Each row below holds a small network's activations on one input, seen along a few directions.
Each table varies a few parts of the input and shows all the possible inputs, shuffled.
A made-up example of a description, with smaller parts first: values(3) and (point or ring(11) or (ring(5) and line(6))).
Shared parts are said once, and a part with two or three values counts as separate values.
In the rows, zero is written as 128.

Other details of the inputs vary at random and push rows far along two fixed directions, the same in every table; ignore that.
These rows show it; all are for the same input, with only those details redrawn:
[122 165 154 152 178  51  55  94 119  61 111 102  66 125 145]
[125 113 163  80  98 161 179 127 132 125 122  83 126 137  79]
[122 165 154 153 179  51  55  94 119  61 111 101  65 125 145]
[115 150 147 129 152  99  95 100 132  83 128 104  95 137 120]
[ 92 149 120 119 140 149 113  92 160  97 168 127 133 163 102]
[107 112 142  72  89 201 192 121 153 135 153 101 155 157  65]
[122 165 153 152 178  52  55  94 119  61 111 102  66 125 145]

Rows:
row 1: [162 110 182 102 115 105 153 160 112 147  37  96 118  91 116]
row 2: [168 104 166 129  97 118 171 155  78 150  76  62 101  91 154]
row 3: [124 127  85 132 135 133 115 120 153 140 177 179 134 135 119]
row 4: [161 115 181  92 100 112 137 164 102 144  62  91  91  78  97]
row 5: [123 139 121 159 119  92 112 122  97  97 122 140 123 132 179]
row 6: [162 111 158 102  75 160 158 154 121 176 123 113 125 117  91]
row 7: [137  88 131 103  68 164 190 143  93 141 112 118 142 123 130]
row 8: [123  86 120 118  64 198 203 153 130 149 145 117 182 135 118]
row 9: [139 100 122  72 116 190 197 149 158 171 116 142 186 128  96]
row 10: [118  86 113 117  67 194 202 157 116 159 150 114 179 146 109]
row 11: [168  90 171 133  82 111 172 156  70 120  70  94 115 100 155]
row 12: [108 153 131 154 173 110  65  82 152  67 150 126 105 148 124]
row 13: [ 74 148  99 112 131 187 126  86 180 107 199 145 162 183  88]
row 14: [141 101 118  93  78 169 200 159 144 177 155 148 160 131  91]
row 15: [ 88 139  73 155 134 203 150  96 158 151 201 156 173 165 146]
row 16: [134 122 143  80  73 206 170 143 147 182 135 124 169 131  66]
row 17: [173 100 164  90 123  80 171 172  97 156  73 112 112  87 138]
row 18: [ 81 161  94 121 115 183 111 120 184 138 187 180 179 161  94]
row 19: [ 90 158  84 115 135 185 110  96 181 159 162 177 192 168 105]
row 20: [129 120 149  82  97 147 176 154 136 165  81 119 155 121  99]
row 21: [ 76 135  67 146 102 179 140 118 157 126 200 165 190 168 143]
row 22: [189 100 166  91 128  91 160 156  92 169  73 104 109  85 134]
row 23: [125 155 126 189 163  48  75 127 100  86 108 111  81 107 204]
row 24: [120 162  83 124 183 131  87  96 162 138 148 175 161 143 142]
row 25: [141 167 156 174 170  51  31 125 124  86  93 135  81  97 150]
row 26: [140 141 116 127 185  91  98 130 127 128 102 147 129 122 141]
row 27: [183  87 171 100 128  90 167 169 101 152  69 111 112  83 135]
row 28: [129 155 154 163 190  54  47  96 108  64 110  98  62 131 135]
row 29: [127 102 155  74 103 169 168 118 131 124 123  84 116 130  72]
row 30: [109 143 106 195 173 111 100 109 129  99 146 139 113 128 188]
row 31: [ 85 151  84 174 154 140 123 108 144 117 176 153 140 150 174]
row 32: [142 138 140 161 131  99  80 137 135 114 132 146 101 119 133]
row 33: [126 137  95 134 184  80  77 113 137 120 142 176 117 119 159]
row 34: [170  99 163 128  83 109 165 156  72 144  78  69 112  92 150]
row 35: [134 109 148  90 106 155 170 156 126 170  82 116 155 128  87]
row 36: [141 141 109 173 161  81  77 121 142 111 151 172 111 122 149]
row 37: [ 97 136  87 143 114 184 110 126 170 148 206 183 165 174  91]
row 38: [109 126  71 141 130 169 129 124 166 153 209 193 171 168 101]
row 39: [105 161 106 138 172  95  60 103 149 114 110 161 122 128 141]
row 40: [104 161 101 154 130 125  78 122 162 121 180 177 132 149 128]
row 41: [ 94 137  82 126 111 186 108 116 178 144 204 186 156 160  96]
row 42: [131 112 116  62 112 180 201 152 154 175 119 142 186 131  98]
row 43: [196 104 167 112 105  93 158 158  91 165  87 103  93  86 121]
row 44: [ 83 128  73 159 120 198 141 114 170 127 199 159 184 165 144]
row 45: [165 114 192  92 113 121 150 122  98 124  81  52  86 110  95]
row 46: [121 131 116 177 146 104 107 133 104 112 130 114 112 129 168]
row 47: [179  89 164 100 133  86 163 173  87 160  74 108 109  92 127]
row 48: [119 126 107 157 128  98 101 124 106 103 127 124 113 114 169]
row 49: [115 166 123 162 161  98  49 122 136 109 136 154 116 133 123]
row 50: [138 143 130 195 154  47  66 119  70  78 102 133  89 124 194]
row 51: [102 144  90 172 156 107  83 110 126  99 148 136 109 126 179]
row 52: [128  91 130 114 101 173 205 146 109 158 118  97 126 111 134]
row 53: [156  93 164 143 120 117 188 163  72 146  79  71  94  98 150]
row 54: [108 150  75 116 184 129  90 102 166 127 146 182 153 138 138]
row 55: [175 102 169 123  80 113 169 144  60 138  71  87 112 102 154]
Q: Changing only one part turns row 27 into row 17. The same change can be made to row 11. Which row results?
A: row 5
Q: What is each input in this table made of?
A: values(5) and (point or line(4) or ring(6))
Q: Start at row 5 and move only the line(4) part, one step at a time. The first step leads to row 21. Which rows follow, in order?
A: row 23, row 31
Q: List by row number the other rows that have the values(5) part in common with row 55.
A: row 2, row 6, row 15, row 16, row 19, row 22, row 24, row 34, row 43, row 45
Q: Change only the values(5) part in row 18. List by row number the other rows that result.
A: row 4, row 16, row 25, row 49

Rows:
row 56: [107 164 109 164 170  97  85  82 116  78 109 123 129 134 175]
row 57: [171 123 158 168 148  75  97 146  80 131 102  73  67  88 160]
row 58: [ 89 160 110 166 107 165 111 103 140 100 166 138 147 156 144]
row 59: [147 145 140 178 183  46  79 128  92 112 102  95  41  88 187]
row 60: [152  94 161  78  91 114 195 156  89 133  61  86 140 122 123]
row 61: [127 128 158  39 106 169 140 113 173 134 135 124 133 142  16]
row 62: [159  95 140  84 129 115 164 157  98 145  78 135 133  99 132]
row 63: [152  88 166 131  76 112 162 162  87 123 109 104 106 121 109]
row 64: [170 112 148 116 123 116 172 159 109 182 111 120  99  97 126]
row 65: [ 73 163  91 171 119 180  95 115 166 125 178 153 166 148 131]
row 66: [135 111 109  81  95 168 161 139 136 159 107 150 179 135 116]
row 67: [ 89 155  83 142 158 162 105 101 156 129 133 137 165 151 154]
row 68: [187  85 181 128  74  92 143 181  78 141  72 107  85  85 113]
row 69: [146  78 111  76  99 171 208 153 149 169 142 145 167 116  98]
row 70: [144 136 181  47 115 167 156 136 175 155 113 101 124 134  21]
row 71: [127  98 141 143  82 179 169 156 119 164 129 100 130 127  99]
row 72: [ 96 135  81 157 180 148 116 112 169 122 178 141 143 138 157]
row 73: [131 164 130 154 145  87  79 135 126 136  90 146 130 109 157]
row 74: [125 108 125  93  40 198 175 163 145 161 141 156 177 126  89]
row 75: [114 162 141 170 145  77  74 100 102  79  87 108 104 115 185]
row 76: [157 129 139 109 133 122 155 150 116 164  66 117 146 110 127]
row 77: [169 100 159 132  99 126 170 137  83 125 116  74  96 104 133]
row 78: [124  84 122  96 107 195 219 129 147 146 156 106 157 148 126]
row 79: [127 128  81 145 125 141  91 117 148 136 206 188 151 146 124]
row 80: [118 126 178  56 116 196 161 118 164 144 116  68 120 136  26]
row 81: [143 139 164 203 143  56  69 115  83  72 102 102  54 110 176]
row 82: [150  91 144  95  92 121 192 150  97 142 128 107 109 120 123]
row 83: [133 144  88 162 147 143  96 117 149 154 194 175 147 142 127]
row 84: [120 143  84 154 189 119 101 114 178 139 172 184 146 143 159]
row 85: [133 159 155 174 126  29  58 143  86  64  88 116  75 110 172]
row 86: [115 116 111 125 115 169 176 117 126 132 171 122 124 141 133]
row 87: [142 132 122 157 189  25  94 118 108  71 117 124  82 107 180]
row 88: [ 87 159 135  88 157 132  81  81 180  75 174 134 122 176  55]
row 89: [ 73 129  63 114 155 168 142 105 156 109 191 184 197 179 130]
row 90: [122 135  79 138 144 118 101 112 142 137 179 186 119 136 138]
row 91: [ 84 138  85 139 169 156 131  79 142  98 166 151 164 160 158]
row 92: [156 105 161  89  76 114 146 165 101 153  64 118 136  99 126]
row 93: [151 102 165 117 157 101 156 156  87 142  48  73  99  90 159]
row 94: [143 172 143 179 141  73  54 143 121 121 101 144 103 104 163]
row 95: [123 141 109 184 136 127  83 130 149 143 166 181 132 143 125]
row 96: [131 116 156 107  86  95 144 140 103 121  81 107 131 127 140]
row 97: [108 143  88 132 183 151 117 117 159 148 153 187 177 151 140]
row 98: [118 115 186  48 102 193 173 104 149 121 122  63 120 146  32]
row 99: [ 59 170  69 159 138 184  90  95 174 132 174 162 186 164 141]
row 100: [133 136 112 170 151  66  76 111 106  94 170 142 104 137 155]
Q: What is each input in this table made of?
A: ring(5) and (point or ring(8))
Q: Changing only the ring(5) part turns row 59 into row 86. The same change can be made to row 71. Which row results?
A: row 81
Q: Change only the ring(5) part in row 80. List by row number the other rows that result.
A: row 61, row 70, row 88, row 98
Q: Change only the ring(8) part in row 69. List by row number the other rows that result.
A: row 62, row 66, row 68, row 74, row 79, row 90, row 92
Q: List by row number the other rows that have the ring(5) part in common with row 60.
A: row 63, row 82, row 85, row 87, row 88, row 89, row 96, row 100
